cols: D K E T
[-44.1 -29.0  55.2  22.2] -> tebe
[ 56.9   1.5 -85.9 -14.0] -> nake
[ 39.4 -45.4 -38.2  54.2] -> Kig
[63.2 32.7 63.2 63.2] -> geguk
step +1: [1.5]  [1.6]
again geguk:   [63.2]
step +1: [  1.5 -85.9]  [  1.6 -85.8]
down: [ 22.2 -14.0]  T
len: [63.2 32.7 63.2]  3
len: [-44.1]  1
asked: [63.2 32.7 63.2 63.2]  geguk

cols: W A L R
[7.3 7.3 7.3 7.3] = keku
[-34.1 -96.2 -96.2   8.0] = sozom
[-26.4  62.4  62.4 -33.7] = Remo
again keku:   [7.3]
step -1: [62.4]  [62.3]
again Remo:   [62.4]
again sozom:   [-96.2]
asked: [-34.1 -96.2 -96.2   8.0]  sozom

cols: V Z G B X
[ 14.1  17.1  10.5  26.5 -10.6] : Rog
[-2.2 -9.0 -0.2  8.6 -3.0] : sonot
[-14.0 -33.4  17.9  53.9 -14.7] : velu
[-45.4 -45.4 -45.4  -6.2 -45.4] : gode
[-26.0 -53.0  36.6  85.6 -19.8] : sevig
len: [14.1]  1
len: [-14.0 -33.4]  2
again gode:   [-45.4]
step -1: [-2.2 -9.0]  [-2.3 -9.1]
down: [-14.0 -45.4]  V

cols: P N S Q U H F
[-23.8 -10.4  57.4 -29.8  57.7  71.2 -29.5] : bak
[ 76.7 -68.6 -35.8 -21.0  74.0  75.8 -17.0] : Nipa
[-28.9  -8.7  -8.7  76.3 -18.9 -48.4  -0.1] : detu
[  9.7  32.4   3.9 -19.8  89.3 -18.9   3.9] : zukan
len: [ 76.7 -68.6 -35.8]  3
step +1: [-8.7]  [-8.6]
down: [-21.0  76.3]  Q
down: [ 57.4 -35.8]  S
again zukan:   [3.9]
step +1: [  3.9 -19.8]  [  4.0 -19.7]

cols: rer pip Bolu daga Dis pul
[ -4.8  13.0   6.5 -70.6   0.3   4.7]  mired
[  0.0   3.4   2.7 -20.8  -0.7   1.0]  Mun
[ -3.8  10.1   6.2 -55.5   1.3   3.2]  nopez
[ -3.1   3.6   1.3 -12.2   3.6   3.6]  rop
[ -3.4   5.1   1.8 -29.7   1.3   2.0]  gido
[ -3.0   8.6   3.5 -47.7  -0.7   3.5]  zus
[ -1.2   6.8   5.6 -38.4   0.5   1.9]  zoman
down: [6.5 2.7 6.2 1.3 1.8 3.5]  Bolu
again rop:   [3.6]
down: [-55.5 -12.2 -29.7 -47.7 -38.4]  daga
len: [ -3.0   8.6   3.5 -47.7]  4
len: [ -3.8  10.1   6.2 -55.5]  4
down: [2.7 6.2 1.3 1.8 3.5 5.6]  Bolu

cols: Mek Pud Sot tudoz sude Noku gub nutom repuf
[  5.6  -1.1  -3.0 -10.2  16.1  -3.0  23.8 -16.1  -3.0] -> puba
[ 10.5  11.9 -10.2   8.3   1.2 -22.6   0.5   3.1   0.2] -> lubak
[ 73.3  -1.7  73.3 -15.6   6.3 -11.5 -12.7 -34.4   7.6] -> darus
[-13.7  -2.7  -7.6  -4.9  13.2  -6.6   0.9  -7.0  -2.2] -> Zubo
[ 3.2  6.3 -0.8  3.7 -0.8  3.9 -0.4 -5.9 12.2] -> keded
again darus:   [73.3]
len: [-13.7  -2.7  -7.6  -4.9  13.2  -6.6   0.9  -7.0  -2.2]  9
again keded:   [-0.8]
again puba:   [-3.0]
step +1: [-0.8]  [-0.7]

cols: tover geduz Tigoz Ridev Zim Kinir Gad
[ 32.4 -36.0  31.9 -44.2  -5.1   0.7 -55.1]  fomi
[ 51.8 -27.6  39.2 -44.7  -1.7  -5.5 -25.6]  bet
[ 69.4  37.5 -26.6 -14.5 -26.7   8.6 -26.6]  sise
[ 13.4  21.1 -69.1  29.0 -46.2  25.0 -58.4]  pemi
[ 81.6 -45.6  -2.3  -0.1 -46.5   8.8 -21.4]  vukab
[ -4.5 -12.2 -15.4 -21.0 -19.0 -21.0 -95.1]  Tokep
[ 45.3  52.0 -26.8 -24.9 -13.0   7.9 -47.6]  fif
[ 22.7  52.1   4.5 -38.3   4.2   4.5 -54.2]  nep
[ 87.8  -1.2 -17.7  -3.8 -40.3   8.3 -19.0]  Vum
[  9.3 -28.7  15.4 -40.0  -7.0   7.3 -79.9]  Sifo
[ -1.1   5.0 -46.1   3.0 -33.2  23.9 -88.9]  dun
[ 53.7 -79.5   8.1   5.6 -44.0   9.0 -27.4]  Lop
again sise:   [-26.6]
down: [-12.2  52.0  52.1]  geduz
down: [-14.5  29.0  -0.1 -21.0 -24.9 -38.3  -3.8 -40.0]  Ridev
again nep:   [4.5]
step +1: [-12.2]  [-12.1]
again Tokep:   [-21.0]

